A small network was trained on made-up records. Each row is its average activation on records with the value named, seen along a few directions.
Related values have similar rows: they may be neighbours, one step apart, or belong to one group.
(in the rows, 500 means zero)
Random noise pushes rows far along 5 fixed directions. That doesn't count. These rows show it; they differ only by the noise:
[614 307 487 553 440 156 693 490 449 622 339 463 537 440 678 570]
[557 483 534 452 231 629 542 697 514 413 569 520 529 448 415 556]
[598 366 503 519 254 401 651 620 420 459 517 489 554 438 475 567]
[716 516 430 512 309 728 552 577 530 534 320 464 546 555 644 729]
[500 336 439 538 433 244 557 430 381 528 492 385 439 636 465 316]
[456 535 669 389 546 449 530 614 725 637 210 528 517 279 753 608]
[723 374 397 533 368 320 613 583 523 614 541 550 503 547 605 591]


Field N:
n7: [767 540 356 584 441 576 489 662 496 573 565 667 562 501 596 751]
n1: [637 585 373 426 765 552 389 497 748 677 635 666 437 607 643 598]
n20: [563 508 575 573 416 555 555 475 449 435 535 620 590 388 498 683]
n13: [305 731 722 272 494 880 313 706 800 357 705 695 466 344 389 551]
n6: [504 603 538 488 367 751 379 553 650 502 450 485 437 528 471 562]
n17: [344 561 637 601 703 439 410 333 461 541 188 402 493 354 622 413]
n15: [695 371 312 627 403 398 575 379 516 521 758 530 444 774 513 595]
n12: [446 626 443 417 856 617 436 381 515 615 182 413 533 502 708 467]
n19: [436 440 395 515 675 526 526 325 300 458 550 431 517 589 424 389]
n5: [559 469 556 450 358 284 579 766 649 553 757 695 468 386 467 511]
n14: [261 580 618 380 537 532 502 598 563 327 478 497 501 301 410 380]
n16: [323 481 535 393 599 494 477 448 596 502 477 391 411 606 462 308]
n9: [319 467 626 559 333 456 358 516 426 336 785 508 456 432 137 263]
n4: [602 417 436 537 637 207 588 550 393 593 600 612 623 364 564 476]
n10: [526 546 522 444 657 472 593 538 518 530 359 543 584 401 676 618]
n11: [357 498 678 393 388 574 685 545 527 355 373 448 598 303 521 736]
n8: [291 614 676 452 650 528 472 421 429 455 411 471 562 201 471 522]
n2: [658 542 508 553 587 407 472 434 704 653 556 624 440 474 633 685]
n3: [422 445 427 660 802 227 485 247 310 639 392 427 521 542 568 322]
n18: [597 447 524 580 348 462 622 607 419 481 383 514 615 434 494 656]
A value of N combines one of 5 hidden first parts with one of 4 second parts; all combinations occur once.
- n10 and n16 share the first part; n10 and n20 share the second. Which value has the first part of n20 and the second part of n16? => n15
- n6 and n9 share the first part; n6 and n11 share the second. Which value has the first part of n11 and the second part of n9? => n13
- n2 and n8 share the first part; n2 and n18 share the second. Which value has the first part of n18 and the second part of n8? => n4

Field E:
e5: [383 537 487 478 781 348 442 390 485 588 379 442 514 426 604 332]
e7: [377 661 575 453 566 591 297 702 591 473 698 675 486 327 306 357]
e9: [315 293 547 500 569 252 650 235 425 453 254 272 446 588 538 379]
e6: [504 541 517 412 637 410 551 527 508 512 679 646 511 450 492 583]
e1: [567 426 498 483 533 441 651 396 456 498 416 479 530 537 625 667]
e4: [426 433 454 525 504 416 471 351 433 487 410 314 398 709 487 277]
e8: [394 382 554 625 524 198 552 346 443 668 126 317 485 458 682 432]
e3: [494 291 569 634 329 177 665 595 281 437 583 519 613 306 326 434]
e2: [505 477 444 536 535 479 424 346 438 499 554 419 410 688 486 366]
The values of E form a 3 by 3 grid.
- List every value one step from e3, in the order listed. => e7, e8, e2
- List every value one step from e9, in the order listed. => e1, e4
A value of E combines one of 3 hidden first parts with one of 3 second parts; all combinations occur once.
- e6 and e9 share the first part; e6 and e5 share the second. Which value has the first part of e5 and the second part of e9? => e4

Field W:
w7: [471 436 397 451 437 496 534 407 422 424 558 408 392 784 456 425]
w1: [260 586 789 380 387 640 401 662 569 320 752 591 494 298 255 406]
w3: [573 378 478 492 653 218 782 382 480 526 301 510 557 361 714 743]
w5: [595 412 371 523 491 453 670 469 349 479 617 552 671 409 533 714]
w8: [485 332 793 575 114 556 735 634 387 336 208 412 709  86 527 728]
w4: [690 589 348 629 500 773 535 426 177 360 461 476 614 599 387 674]
w9: [585 363 465 564 447 329 696 389 591 621 106 329 466 586 739 632]
w2: [641 564 515 551 311 685 521 767 456 486 583 682 683 248 463 752]
w6: [254 725 673 405 584 615 131 655 756 565 557 502 371 420 429  95]
The values of W form a 3 by 3 grid.
- List every value one step from w8, in the order listed. => w1, w9, w6
- List every value one step from w3, in the order listed. => w7, w5
A value of W combines one of 3 hidden first parts with one of 3 second parts; all combinations occur once.
- w7 and w2 share the first part; w7 and w9 share the second. Which value has the first part of w9 and the second part of w2? => w6
